Each row below holds a small network's activations on one input, seen along a few directions.
In each table, some parts of the input vary, and every possible input appears once, in random order.
Descriptions start from the smaller parts, as in this example, which fits no table here: one of 4 places along a line, together with either a single point or one of 9 places around a ring or (one of 2 separate values, together with one of 5 places around a ring).
Shared parts are said once, and a part with two or three values counts as separate values.
(in the rows, 128 means zero)

Other details of the inputs vary at random and push rows far along two fixed directions, the same in every table; ignore that.

A family of inputs:
row 1: [ 86 125 134 145 118 181 191 129 106 142 101 140  74 140 140 171]
row 2: [163  90 127 122 100 147 105 169 119 132 120  81 125 119 146  61]
row 3: [158  75 105 139  96 148 108 200 151 166 111 107 141 120 142  99]
row 4: [147 108 107 139 152  94 127  81 129 117 134 124 150 101 112 130]
row 5: [ 86 128 136 100 130 139 150 106 148 151 109 161  91 145 124 185]
row 6: [116 156 151  89 109  92 123  60 115 137 132 138 142 138 121 115]
row 7: [ 90 114 115 144 127 178 202 143 102 131  94 127  49 134 138 171]
row 8: [ 82 154 153 110 148 110 147  81 133 121 136 154 152 122 121 143]
row 9: [137 147 154 133 120 137  98 113  97 122 170 133 132 127 129 152]
row 10: [148 102 100 169 114 150 122 186 149 135 113 102 161 127 112  94]
row 11: [ 80 159 147 130 142 155 165 124 147 145 101 148 104 125  94 176]
row 12: [180 104 112 168  98 122 127 161 106 121 146 111 162 140 133 100]
row 13: [148 140 140 152  97 127  98 135 102 143 161 127 160 120 132 123]
row 14: [128 138 150 119 142 120  91 121 129 104 163 127 169 107 128 111]
row 15: [157  83 106 173 112 170 126 208 152 153 113  91 146 104 125  84]
row 16: [146 128 117 119 102  96  80 135 146 140 144 141 175 144 114 126]
row 17: [ 78 163 166 122 138 157 129 140 148 114 132 140 110 116 138 155]
row 18: [114 155 137  80 122  81 130  60 109 123 139 130 121 132 116 122]
row 19: [118 169 164 103  99 117  93 112 128 131 143 124 123 128 134 118]
row 20: [168  91 118 117 116 125  81 152 139 144 146 118 155 123 131 113]
row 21: [149 131 131  99 139 100  88 105 140 117 157 136 134 144 130 167]
row 22: [145 158 151 130 136 106 102  88  94 106 177 132 134 142 129 167]
row 23: [139 133 126 130 132  88 125  51  84 112 153 144 136 116 127 157]
row 24: [152 165 123 107 141  97  92  91 110 133 143 137 131 140 144  81]
row 25: [153 111  95 152 162 138 132 167 129 127 118 124 150 112 158  60]
row 26: [137 141 134 119  91 110 101 139 124 126 124 107 147 143 128  86]
row 27: [ 79 144 154 108 110 166 180 151 127 147  63 123  62 139 134 134]
row 28: [148 129 121 162  94 121 108 149 101 135 149 121 168 140 121 109]
row 29: [100 151 141 126 144 124 142  80 144 138 133 151 136 126  97 164]
row 30: [150  93 113 111 120  88 129  91 105 120 116 102 124 115 138  80]
row 31: [ 97 123 115  94 137 122 151 105 143 138 114 151  84 137 121 184]
row 32: [156 112 111 111 102  94 111 125 134 167 117 143 192 120 109 115]
row 33: [ 87 176 160 107 139 108 139  94 131 124 128 160 165 113 111 144]
row 34: [116 155 153 123 150 145 101 112 142 118 161 135 120 124 105 165]
row 35: [102 133 139 116 164  85 139  73 121  97 140 143 134 103 130 138]
row 36: [104 137 109 158 182 197 165 169 151 136  97 138  46 138 143 146]
row 37: [173 142 101 155 139 121 107 118  87 138 151 143 149 132 148  99]
row 38: [170  65  87 144 102 141 131 201 154 135 106 110 131 145 136  99]
row 39: [ 87 121 135 157 111 197 200 177 108 154  72 132  66 134 133 160]
row 40: [151  87 107 157 123 141 145 193 145 105 112 101 158 124 141  74]
row 41: [124 162 138 135 141 127 124 115 153 103 147 143 128 144 102 165]
row 42: [ 94 147 155 120 169 140 138 133 138  89 137 124  97 132 139 158]
row 43: [157  72  79 156 133 134 163 155 137 142 104  97 147 103 112  92]
row 44: [130 111 113 153 117 133 123 180 139 117 115 108 178 119 134  79]
row 45: [133 120 119  95 142  76 109  59 131 122 138 156 125 121 122 171]
row 46: [162 119 131 111 120 107 104 126 116 112 139  92 131 136 142  90]
row 47: [113 126 108 125 160 175 148 166 153 146  91 157  41 150 160 159]
row 48: [123 124 120 118 145  93 143  99 124 113 134 131 168 103 123 108]
row 49: [141 151 140 128 161 114 104 100 139 103 162 124 138 132 111 163]
row 50: [ 99 135 148 119 114 165 168 174 142 107  94 112  35 161 142 137]
Each input here is: one of 5 separate values, together with either a single point or one of 4 places along a line or one of 5 places around a ring.
Q: The inputs of row 19 and row 15 match in every part but the choice among 5 separate values. If row 50 is changed in the same way as row 19 into row 15, which row does it become?
A: row 41
Q: List by row number the other rows that have the choice among 5 separate values in common with row 12.
A: row 1, row 7, row 9, row 13, row 22, row 23, row 28, row 37, row 39
Q: Start at row 11 and move only the place on the line of 4, one step at a time. The first step leads to row 29. Which rows follow, in order?
A: row 43, row 4
Q: Change only the choice among 5 separate values in row 24. List by row number the other rows that result.
A: row 25, row 36, row 37, row 47
Q: Change only the place on the ring of 5 in row 21. List by row number the other rows that result.
A: row 3, row 16, row 20, row 38

A family of inputs:
row 51: [122 125 127 130 138 158 136 150 137 131 113 126  75 143 140 150]
row 52: [136 162 154 113 109  94  91  95 108 119 168 128 168 128 116 127]
row 53: [113 137 132 127 145 153 134 143 141 129 119 137  76 142 132 164]
row 54: [128 159 147 116 134 118 100 123 134 114 145 128 139 132 133 111]
row 55: [111 117 117 129 148 139 157 132 137 119 113 132 100 132 130 152]
row 56: [106 135 146 112 115 141 133 132 132 134 114 130  95 143 136 144]
row 57: [158  90 102 149  99 151 141 180 112 152 104 103 125 128 149  79]
row 58: [ 98 140 138 115 131 128 154 107 117 119 109 138  86 130 135 144]
row 59: [104 126 139 129 128 158 138 161 146 124 117 123  98 132 125 157]
row 60: [ 97 139 145 110 125 138 131 131 144 134 117 142  97 140 126 159]
row 61: [107 116 119 139 149 150 166 138 135 120 110 135  99 131 129 154]
row 62: [133 133 120 111 130  87 121  81 130 135 136 135 173 116 105 119]
row 63: [159  50  81 174 132 168 160 196 128 142  94  95 135 103 145  79]
row 64: [119 144 135 136 127 152 135 140 114 131 123 126  86 142 138 142]
row 65: [141 135 127 117 149  94 104  83 123 120 158 142 154 115 123 133]
row 66: [158  76  89 148 113 152 138 188 137 153 100 109 134 124 140  93]
row 67: [ 93 145 143 113 125 131 163 102 114 131 110 131  96 129 125 139]
row 68: [132 149 145 107 105  97  98  94 113 131 147 136 156 135 122 120]
row 69: [ 96 143 150 128 130 154 136 145 142 123 127 136 107 132 117 170]
row 70: [154 139 132 125 127  96  85 108 133 116 167 131 162 129 116 129]
row 71: [133 137 144 112 120 114 102 120 133 120 147 124 141 130 122 135]
row 72: [146 143 130 107 137  78 109  70 113 111 155 138 159 130 124 128]
row 73: [ 91 136 141 126 123 155 144 144 143 138 111 142 103 138 122 161]
row 74: [133 138 132 128 135 112 123  95 100 121 147 128 136 119 134 122]
row 75: [124 131 130 130 134 154 134 144 128 129 116 126  77 144 140 146]
row 76: [152  57  81 164 118 148 165 186 131 145  82 100 144 106 137  74]
row 77: [157  73  97 147 121 141 158 166 113 127  99  97 124 123 149  80]
row 78: [100 147 148 129 134 164 138 162 134 116 115 122  83 137 144 121]
row 79: [185  79  89 148  98  94 125 138  97 140 118  93 195 104 137  38]
row 80: [112 140 145 125 134 147 126 133 141 113 135 129  82 142 132 163]
row 81: [ 97 148 154 136 129 154 139 144 139 125 130 137 116 130 115 172]
row 82: [165  85 108 146  85 129 124 169 109 150 112  94 166 122 141  59]
row 83: [113 137 142 141 119 159 139 151 122 118 129 118  83 140 138 143]
row 84: [ 95 142 140 141 144 172 143 172 151 122 114 131 100 131 132 136]
row 85: [163  66  95 151 129 149 146 169 118 134 102  93 122 111 154  79]
row 86: [153 145 121 134 132 104  93 106 125 132 159 143 173 129 111 132]
row 87: [125 150 153 109 119 115 104 113 126 117 147 128 130 134 123 143]
row 88: [139 135 125 103 130  77 113  73 129 133 142 137 175 116 106 116]
row 89: [106 120 126 152 153 163 163 139 129 128 116 135 103 117 132 155]
row 90: [118 133 132 103 131 105 137  88 131 132 122 132 130 125 118 130]
row 91: [183  76  92 130 104  96 127 128 116 145 112  95 190 107 127  47]
row 92: [140 145 141 128 118 117 102 114 118 113 156 125 132 137 126 128]
row 93: [129 154 139 109 118 115 111 102 115 133 143 145 124 140 130 137]
row 94: [133 144 128 124 128  88 124  75 122 138 143 143 194 112  98 122]
row 95: [164  68  93 175 113 165 138 206 138 135 111  94 141 120 135  87]
row 96: [145 147 132 124 125 116 103 109 112 126 147 132 130 138 128 127]
row 97: [106 130 137 126 145 150 151 121 115 117 120 131  76 127 143 147]
row 98: [123 143 128 114 132  94 126  77 128 135 138 144 171 117 100 130]
row 99: [134 146 138 128 111 102 105 105 127 140 148 144 189 125 109 130]
row 100: [101 158 151 131 131 156 134 153 126 118 124 122  96 136 142 120]
row 101: [119 162 145 139 139 129 113 132 140 122 147 141 165 123 119 125]
row 102: [137 139 130 132 129 118 102 121 138 118 155 131 145 131 117 143]
row 103: [108 123 132 123 153 147 147 121 131 120 120 132  79 126 142 154]
row 104: [100 130 133 116 135 135 157 118 127 122 101 133  79 130 138 145]
row 105: [ 92 157 146 126 148 154 130 150 153 116 124 136 100 134 130 147]
row 106: [131 150 127 125 140 118 104 110 133 128 147 144 132 137 117 155]
row 107: [151 154 142 118 122  93  81  90 122 112 173 132 156 135 120 132]
row 108: [140 157 129 115 125  94  94  89 126 137 162 158 175 130 110 141]
row 109: [113 138 136 114 125 147 137 133 131 136 115 139  80 144 140 152]
row 110: [143 134 121 136 140  95 125  91 118 122 152 142 184 120 113 131]
row 111: [125 138 131 109 145 103 129  88 126 112 140 139 123 133 128 148]
row 112: [149  72  99 139 107 140 165 160 115 144  82  93 130 114 137  66]
row 113: [181  81  81 142 115  86 113 129 124 139 125 108 206 102 124  62]
row 114: [106 146 134 135 131 152 144 136 135 142 122 151 110 135 124 165]
row 115: [116 138 129 151 139 161 143 149 134 136 120 139 105 135 125 160]
row 116: [139 131 125 113 122 119 113 120 131 138 134 136 127 136 132 131]
row 117: [158  56  97 146  97 157 142 202 137 152  85  88 128 125 149  70]
row 118: [115 115 121 125 149 135 155 131 136 118 113 131  94 133 134 148]
row 119: [143 136 124 106 128  73 106  73 121 123 145 136 166 118 121 117]
row 120: [129 130 140 119 124 123 110 136 138 123 139 124 135 128 120 137]
row 121: [ 99 126 126 142 138 143 167 130 132 131 103 139 111 120 124 149]
row 122: [ 94 134 138 119 123 149 138 141 146 136 111 137  99 139 126 160]
row 123: [141 160 142 139 127 102  92  95 127 119 176 145 182 127 105 147]
row 124: [130 130 126 126 130 113 140 107 105 117 133 125 128 130 134 123]
row 125: [125 148 142 118 137 127 106 135 142 117 139 126 132 131 134 114]
row 126: [131 163 145 113 141 101  87 113 142 115 159 138 162 127 121 116]
row 127: [196  86  88 134 106  96  93 145 127 151 138 114 199 117 129  64]
row 128: [105 144 155 119 119 147 130 138 124 118 128 124  94 137 130 150]
row 129: [ 96 126 129 118 143 135 157 124 139 125 102 138  82 126 132 153]
row 130: [101 124 126 131 157 153 151 129 136 122 118 136  85 123 134 162]
Q: What do these inputs look like to the network?
A: one of 8 places along a line, together with either a single point or one of 4 places along a line or one of 5 places around a ring
Q: The inputs of row 105 and row 101 match in every part but the place on the line of 8. If row 113 is changed in the same way as row 105 into row 101, which row does it become?
A: row 121
Q: The inputs of row 85 and row 65 match in every part but the place on the line of 8. If row 104 is changed in the same way as row 85 into row 65, which row does it become?
A: row 129
Q: Start at row 68 and move only the place on the ring of 5, one step at a time. The first step leads to row 128. Which rows follow, in order?
A: row 92, row 96, row 93
Q: Change only the place on the line of 4 in row 62. List by row number the other rows that result.
A: row 55, row 113, row 130
Q: Start at row 114 and move only the place on the ring of 5, one step at a time. The first step leads to row 99. Which rows follow, in order?
A: row 81, row 123, row 115
Q: Change only the place on the line of 8 in row 62. List by row number the other rows that result.
A: row 67, row 88, row 90, row 91, row 94, row 98, row 112

A family of inputs:
row 131: [160 126 122 144 122 112  97 136 128 128 153 120 193 114 121  93]
row 132: [160  85  96 141 123 118 136 137 124 137 118 114 153 115 131  96]
row 133: [172 118 116 133 115 106  86 133 124 130 153 117 175 125 126  95]
row 134: [142 184 157  99 122  72  65  60 113 114 189 146 179 135 113 134]
row 135: [132  84 101 146 134 153 164 162 135 135  95 113 111 120 136 116]
row 136: [121 143 142 122 128 140 119 135 130 123 135 131 102 140 134 143]
row 137: [111 129 125 132 143 131 151 116 130 127 119 137 120 123 121 146]
row 138: [131 112 127 140 115 160 137 178 127 127 109 103 102 133 147  99]
row 139: [101 110 123 125 119 151 167 147 135 144  88 128  99 127 128 137]
row 140: [111 134 135 115 129 124 148 111 116 122 114 127 102 129 136 127]
row 141: [137 100 116 150 124 162 134 182 139 133 114 112 109 132 140 121]
row 142: [163 144 124 104 124  56  87  55 106 125 167 140 196 120 116 108]
row 143: [133 135 123 128 136 100 125  94 121 126 140 138 171 114 116 118]
row 144: [157  92 107 131 117 114 134 131 114 135 115 105 146 116 137  82]
row 145: [109 133 136 145 137 163 140 163 142 126 120 128 101 133 130 150]
row 146: [ 69 177 159  96 156 129 146  74 132 115 130 164  59 143 122 208]
row 147: [ 67 194 173 109 156 146 127 100 146 109 147 167  70 150 118 219]
row 148: [127 104 123 144 103 166 142 190 143 147  98 112 117 133 132 111]
Q: What do these inputs look like to the network?
A: one of 2 separate values, together with either a single point or one of 8 places along a line
Q: Change only the place on the line of 8 in row 146. List by row number the other rows that result.
A: row 132, row 135, row 137, row 140, row 142, row 143, row 144
Q: Change only the choice among 2 separate values in row 141. List by row number the other rows that result.
A: row 132
